These are the activations of a small neural network, seen along a few directions. Each row is one input.
Each table varies a few parts of the input and shows all the possible inputs, shuffled.
A made-up example of a description, with smaller parts first: one of 8 places around a ring, together with either a single point or one of 9 places around a ring or (one of 3 separate values, together with one of 4 places along a line).
Shared parts are said once, and a part with two or three values counts as separate values.

Other details of the inputs shift rows strongly along two fixed directions, in all tables alike. That doesn't count.
These rows show it; all are for the same input, with only those details redrawn:
[-17   2  15 -15 -21  -6 -28  14  -2 -27  -3  21   4  23  -5   2]
[ -6  24  12 -14  -6  -3 -20 -12   5  -5   0  27  -1  33  -6  31]
[  2  12 -10   6  12   1   8 -19   4  14  12  -3  -1  14  12   6]
[  2  12  -6   4  10   0   3 -20   4  11  10   1   0  17   9  11]
[-14 -26 -10   7 -11  -6   0  19 -11 -16   9 -17   5  -6  17 -43]
[  1  11 -11   6  15   0  11 -18   4  15  12  -7  -1  13  13   4]
[-10 -29 -23  17   2  -2  18  13 -11  -2  15 -34   3 -14  25 -52]
[-13  -8  -2  -3 -11  -5  -9  11  -5 -13   4  -1   2   9   8 -18]

Rows:
r1: [ -7 -16  -4  -5 -13  -3 -16  10   0 -13  16   5  -9   7   1 -14]
r2: [ 13  14  -2   6   2  -7  18 -13   3  22  -4 -13   6  10   6  12]
r3: [ 26   4   8   2  14  -3  11  -6   9  11  -7  -2 -13   7   9  15]
r4: [-20  10  19 -14 -20  13 -30  14 -11 -21 -14  19  15  -6 -23   5]
r5: [-15   7  22 -12 -27   6 -25  15  -5 -20 -26  16  13  -9 -26   8]
r6: [ 12  15  11  -4  11  13  -6  -8   7   6 -17  11 -15 -13 -14  27]
r7: [ -9 -30  -1  11  -5   3  11  26 -13  -5  -9 -29   3 -47   2 -35]
r8: [ 13  13 -15  12  19   1  25 -20  -3  32  12 -20   8   6  17   1]
r9: [-19  -5   0  -4  -7  14 -22   3   3 -16   8  11  -9 -12 -22  -7]
r10: [ 18 -26  -1  -7   1  -8  10  22   2  -8 -18  11  -3 -39 -25  -1]
r11: [ -3  13 -24  21  31  20  20 -29   2  25  14 -21  -3 -19   3   4]
r12: [  2  12 -10   6  12   1   8 -19   4  14  12  -3  -1  14  12   6]
r13: [ 16  21  24  -9  -2  -5   2 -13   9  10 -12  16  -1  21  -2  41]
r14: [ 26 -30   5 -12  -6 -23  10  30   6 -14 -13  14  -1  -9 -12  -2]
- The inputs of r8 and r4 match in every part but one. If r14 is changed in the same way as r8 into r4, which row does it become? => r10
- What do these inputs look like to the network? => one of 2 separate values, together with either a single point or one of 6 places along a line
- Change only the choice among 2 separate values in r3. List by row number the other rows that result. => r6
- Change only the choice among 2 separate values in r5. List by row number the other rows that result. => r2

Rows:
r15: [-18   6   9 -12 -26   1 -26  10  -6 -19  -4  17   9  14 -13  -2]
r16: [  5 -11   1  -1   2   0  -3  16  -4 -11  -4   2  -2 -11  -6  -8]
r17: [ -1  22   7  -1   5  12  -1 -22   7  16  -2   5   2   1 -10  26]
r18: [-14 -11 -15   3  -3  -1  -2  12 -10 -11   6  -9   8  -5   5 -28]
r19: [-2  7 10 -5 -5 -5 -5  2 -4 -2 -5  7  8 16  8  7]
r20: [  2 -23  -4   3 -12  -2   3  26 -11  -7  -2 -11   4 -24  -5 -29]
r21: [-19   2  23 -11 -24   6 -27  10  -2 -21 -10  15   1   0 -16   5]
r22: [-13 -12 -13   8  -7   1  -3   7  -5  -8  12 -13   2  -1   5 -28]
r23: [-14 -10 -11   6  -1   0  -4  10  -7 -12   6 -10   3  -3   7 -26]
r24: [  4  -5 -10  12  13  -4  18  -3  -3   8  11 -20  -1   4  23 -12]
r25: [-19  -5   0  -8 -21  -2 -21  14  -5 -20   3   9   8   8  -9 -15]
r26: [-20 -11   2   3 -20   1 -18  15  -8 -21   3  -7   0   2   3 -26]
r27: [  7  19   5 -11  -1  -5  -4 -14   9   8   7  20   5  31  -5  28]
r28: [-17   8  13  -9 -25   3 -26   6  -5 -16  -6  11   7  13  -7  -1]
r29: [ 13  11 -12   8  18  -2  20 -23   9  25  18  -8  -1  17  11  11]
r30: [ 14  21  13  -7  -1  -2   3 -19  13  16 -12  15   1  12 -10  39]
r31: [ 17   7  -6  11  20   7  20  -9  -2  23  -4 -15  -2 -16   6   5]
r32: [ -2 -12  18  -7 -24  -9 -11  17   0 -16 -16   6  -1  -3  -7  -3]
r33: [ 15  10  -1   4  13  -3  18 -13   5  18 -11  -3   1  -4   4  19]
r34: [-13   8  10 -10 -13   6 -15   1   0  -8  -5  17   7   0 -20  11]
r35: [  0 -26  -9   5  -5 -11  14  24 -10  -8  -9 -14   7 -23   5 -30]
r36: [ -3  -7   0  -2 -13  -8   1   9  -6  -3   6  -2  10  10   5 -12]
r37: [  4   7  21  -9  -8   3 -16  11  -3 -11 -17  15  -4  -1 -10  14]
r38: [ 14  11   9 -11   4   5 -11 -11  11   4   0  22 -15  11 -12  26]
r39: [  2  25  -8   9  20   9   6 -28   5  18   7  -6  -5  13  10  19]
r40: [ 12   0  -3  10  14  -4  21  -8   3  15  -7 -14  -4 -10  10   4]
r41: [  2 -16   2  -4 -12 -10  -1  13   4 -12  -5   4  -1  -5  -9  -7]
r42: [ 10   4 -17  11  19  -4  27 -11  -4  22  11 -17   7   4  19  -5]
r43: [-10 -16   9  -3 -24  -9  -8  21 -10 -14   0  -5  10   5   9 -22]
r44: [ -7  21  14  -8   5  10 -13 -13   6  -4  -7  18  -2   8 -12  31]
r45: [12 11 14 -3 -1  6 -5 -5  3  8 -7  6 -7  0 -9 19]
r46: [  4 -24 -14   5   2 -12  16  16  -4  -5  -3 -12   4 -19   3 -22]
r47: [  2 -20  -3   1 -13 -11   8  17  -4  -5  -6  -7   6 -15  -5 -18]
r48: [  1   6 -18  13  24   9  24 -17  -1  23   7 -16   5 -20   4  -1]
r49: [ -1  19  -4  11   8   9   3 -25   3  19   8 -12  -3   9   8   8]
r50: [ -8   1  -5   0  -3   3 -12  -7   3  -4  12   4  -9  12   6  -6]
r51: [-14  -4   7   2  -4   7  -7   8  -7 -10  -6  -5   1 -14  -1  -9]
r52: [  4 -14  -2  -5 -10 -11   3  11   2  -6  -4   3   3  -6 -10  -6]
r53: [  6  13   5   3   2  -1   6 -16   4  16   7  -4  -1  19  12  13]
r54: [ -6   4 -13  12   9   6  10  -9  -7  11   4 -20   5  -5  15 -14]
r55: [-18  -8   4  -9 -14  -1 -27  14  -5 -27   1  13  -5  11   3 -16]
r56: [-15   7   1  -6 -10   2 -14   6  -7 -12  -4   9  10   8  -4  -4]
r57: [ 15  24  12  -7  10  -2   2 -19  14   9 -13  19  -6  16  -7  46]
r58: [  9  10  -7   3  17  -4  13 -14   5  13  10  -1   1  18  12  11]
r59: [ 11  15  16  -8  -1   6 -11  -5   8   1  -6  16  -8   7 -14  28]
r60: [ 22   1 -18  14  25   6  25 -15   6  27  12 -17  -7 -13   1   3]
r61: [  2 -28  -5   1   0  -1  -2  24  -7 -16   0  -7 -10 -20   5 -30]
r62: [-9  0  2  3 -1  8 -3 -4  2 -2  4 -5 -3 -9 -5 -1]
r63: [ 14   3   1   5   4   6   9  -4   0  15  -3  -9  -1 -13  -2   4]
r64: [ -7  -9  15 -15 -22 -10 -23  13   1 -22   4  22  -4  25   2  -3]
r65: [  5  19 -11   2  19  10  12 -29  10  24  11   2   1  -1 -10  24]
r66: [ 18  -6 -17  10  25  -5  26 -16   9  20   4 -11 -13  -7  15   1]
r67: [-11   7  11 -11  -9   7 -18  -2   6 -12  -1  19   1   5 -20  15]
r68: [  3  23  17  -8   1  -2  -7 -12   3   4  -5  15   0  29   7  30]
r69: [ 12  -7  -2  -2   3  -7   7  -6  11   5   1   3 -12   1   1   6]
r70: [  3 -30 -11   4  -8  -4   5  26  -9  -9   3 -14   2 -26  -5 -35]
r71: [  1 -31  -6   9 -10 -10  11  21  -3  -9  -2 -22  -3 -21   6 -31]
r72: [  5  -5  -9  12   6  -3  16  -6   0  12  15 -21  -2   6  20 -11]
r73: [  7 -11 -17  10  18  -6  19  -7   0  11  17 -16  -7   4  27 -17]
r74: [ -1  22   8 -10  14   9 -11 -23  13   4   0  25 -10  13  -8  35]
r75: [-11  11   7 -13  -1   5 -15   0   2 -10  -6  23   6   4 -18  19]
r76: [-17 -16  -9  13  -6   2   0  14 -15 -10   3 -27   2 -14  18 -41]
r77: [ 19   2 -12  15  27   7  23 -11   1  22   3 -21  -9 -16  10   4]
r78: [  4   3  11 -15  -6  -1 -17  14  -2 -14 -12  24   3   1 -19  14]
r79: [  3  -4 -19  13  22   9  19 -22   8  22  19 -17 -12 -14   9  -6]
r80: [  2   2  14 -14  -8  -9 -12   8   6 -17 -16  25   1  10 -15  20]
r81: [-11  11  12  -7  -3   8 -11  -2  -1  -6 -11  11   6  -4  -9  13]
r82: [ 16  -4 -16  12  20   3  24  -2  -5  20   1 -17   2 -22   5  -8]
r83: [-17 -22  -8   5  -1   3  -1  19  -8 -17   3 -11   3 -23  -1 -30]
r84: [ -8   1  12 -18 -17 -11 -20  17  -4 -23  -4  25  10  23  -5   6]
- What do these inputs look like to the network? => one of 2 separate values, together with one of 5 places around a ring, together with either a single point or one of 6 places around a ring
- The inputs of r60 and r41 match in every part but the place on the ring of 5. If r59 is changed in the same way as r60 into r41, which row does it become? => r71
- Change only the choice among 2 separate values in r21. List by row number the other rows that result. => r51
- Change only the place on the ring of 6 in r40. List by row number the other rows that result. => r33, r35, r46, r57, r80
- Change only the place on the ring of 5 in r64. List by row number the other rows that result. => r38, r50, r69, r79
- List by row number the other rows that have the place on the ring of 5 and the choice among 2 separate values in common with r81. => r44, r48, r51, r74, r75, r83
